These are the activations of a small neural network, seen along a few directions. Each row is one input.
Each table varies a few parts of the input and shows all the possible inputs, shuffled.
Descriptions start from the smaller parts, as in this example, which fits no table here: one of 3 separate values, together with either a single point or one of 11 places along a line or (one of 5 places around a ring, together with one of 6 places along a line).
Shared parts are said once, and a part with two or three values counts as separate values.
In the rows, zero is written as 128.

Other details of the inputs shift rows strongly along two fixed directions, in all tables alike. That doesn't count.
These rows show it; all are for the same input, with only those details redrawn:
[124 118 121 125 132 137 125 152 108 134 101 149 125 153]
[ 85 103 126 124  91 115 132  90 176  80 162  87 124 148]
[122 134 131 136 143 129 114  81 134 117 147  76 122 106]
[144 137 125 135 159 144 113 144  86 153  95 138 122 127]
[123 118 120 125 131 137 128 152 109 133 102 149 125 153]
[129 142 133 138 155 131 107  72 128 121 149  66 120  94]

Rows:
row 1: [122 134 123 140 133 116 115  95 167  89 149  89 128  78]
row 2: [ 98 110 121 114 110  98 115  92 167  90 157 100 120 112]
row 3: [120 131 126 124 146 106 102  78 146 112 153  83 119  82]
row 4: [ 98 110 144 120  75 117 151  89 184 106 179  93 122 147]
row 5: [125 121 124 125 115 122 145 170 116 144 111 171 143 168]
row 6: [125 145 123 136 142 123 109  93 162  88 147  96 123  75]
row 7: [141 140 145 127 126 127 132  78 142 137 164  81 124 107]
row 8: [152 150 133 135 159 134 120 148  91 158 113 149 135 129]
row 9: [104 111 123 120 110 131 132 143 140 105 121 146 122 163]
row 10: [107 113 113 125 102 118 133 161 156  96 114 155 128 131]
row 11: [139 116 133 125  88 129 170 168 138 139 132 168 151 160]
row 12: [105 106 119 120 108 128 136 152 131 116 111 148 126 169]
row 13: [163 170 131 141 205 127  79  75  89 160 131  79 116  35]
row 14: [113 116 125 122 102 117 143 158 132 125 127 157 139 173]
row 15: [110 112 121 126 117 134 133 159 119 131 103 155 123 164]
row 16: [141 136 113 133 143 129 117 149 123 121 103 148 130  99]
row 17: [163 137 138 125 144 143 140 148  94 177 107 152 128 131]
row 18: [194 175 131 148 229 164  92 135  29 204  73 130 123  74]
row 19: [107 115 126 124 102 119 146 162 132 131 124 161 137 174]
row 20: [140 125 137 115 111 137 146 156 121 147 115 165 126 161]
row 21: [138 117 134 123  85 129 165 163 140 132 137 164 148 160]
row 22: [119 123 143 134  82 120 163 105 175 112 184 103 142 128]
row 23: [117 119 116 111 127 117 116 146 127 118 112 159 118 128]
row 24: [181 160 146 137 146 150 138 148  96 169 124 154 142 110]
Describe the family of inputs behind these rows.
Answer: one of 4 places along a line, together with one of 6 places along a line
Changing only the place on the line of 4 turns row 7 into row 20. The same change can be made to row 2. Which row results?
Answer: row 23
Start at row 8 and move only the place on the line of 4, one step at a time. The first step leads to row 14. Which rows follow, in order?
Answer: row 5, row 19
Which other rows does row 3 become when the place on the line of 6 takes its other values? List them by row number.
Answer: row 1, row 5, row 11, row 17, row 18

Rows:
row 25: [162 155 129 129 145 117 130 157 110 151 126 166 145 102]
row 26: [127 133 126 124 166 127 102 135  77 160 102 139 122 149]
row 27: [162 142 126 129 132 120 138 155 114 152 125 161 143  95]
row 28: [143 138 119 152 148 151 127 154  97 137  99 136 142 126]
row 29: [128 123 121 124 158 130 108 136  77 164  98 135 119 143]
row 30: [149 148 145 135 141 132 137 142  93 173 130 142 141 150]
row 31: [ 88  97 128 130  69 138 156 133 188  64 145 122 129 174]
row 32: [ 75  80 123 104  83 114 136 117 161  98 136 120 111 189]
row 33: [162 171 155 141 153 121 111  12 175 112 210  23 124   9]
row 34: [169 145 131 125 134 129 138 151 120 153 119 162 137  95]
row 35: [143 149 122 152 156 147 121 155  97 132 102 141 143 135]
row 36: [ 97 100 122 134  84 135 152 141 174  78 131 125 135 171]
row 37: [136 135 116 122 149 134 104 140 116 123  95 145 109  98]
row 38: [ 72  99 106 113 100  95 120 140 174  69 133 145 126 149]
row 39: [ 75  92 103 114  89  99 126 141 173  75 128 143 125 142]
row 40: [151 165 166 145 151 138 121   6 150 137 207  12 119  62]
row 41: [151 138 140 136 136 138 144 144  92 178 125 138 138 141]
row 42: [160 140 144 130 138 148 146 140  96 179 119 139 132 141]
row 43: [ 73  82 126  98  73 118 138 105 168  90 146 112 106 188]
row 44: [137 129 111 124 157 130 105 155 109 133  83 155 116 102]
Describe the family of inputs behind these rows.
Answer: one of 4 places along a line, together with one of 5 separate values
Changing only the choice among 5 separate values turns row 40 into row 33. The same change can be made to row 41. Which row results?
Answer: row 27
Which other rows does row 42 become when the choice among 5 separate values takes its other values? List them by row number.
Answer: row 32, row 34, row 36, row 44
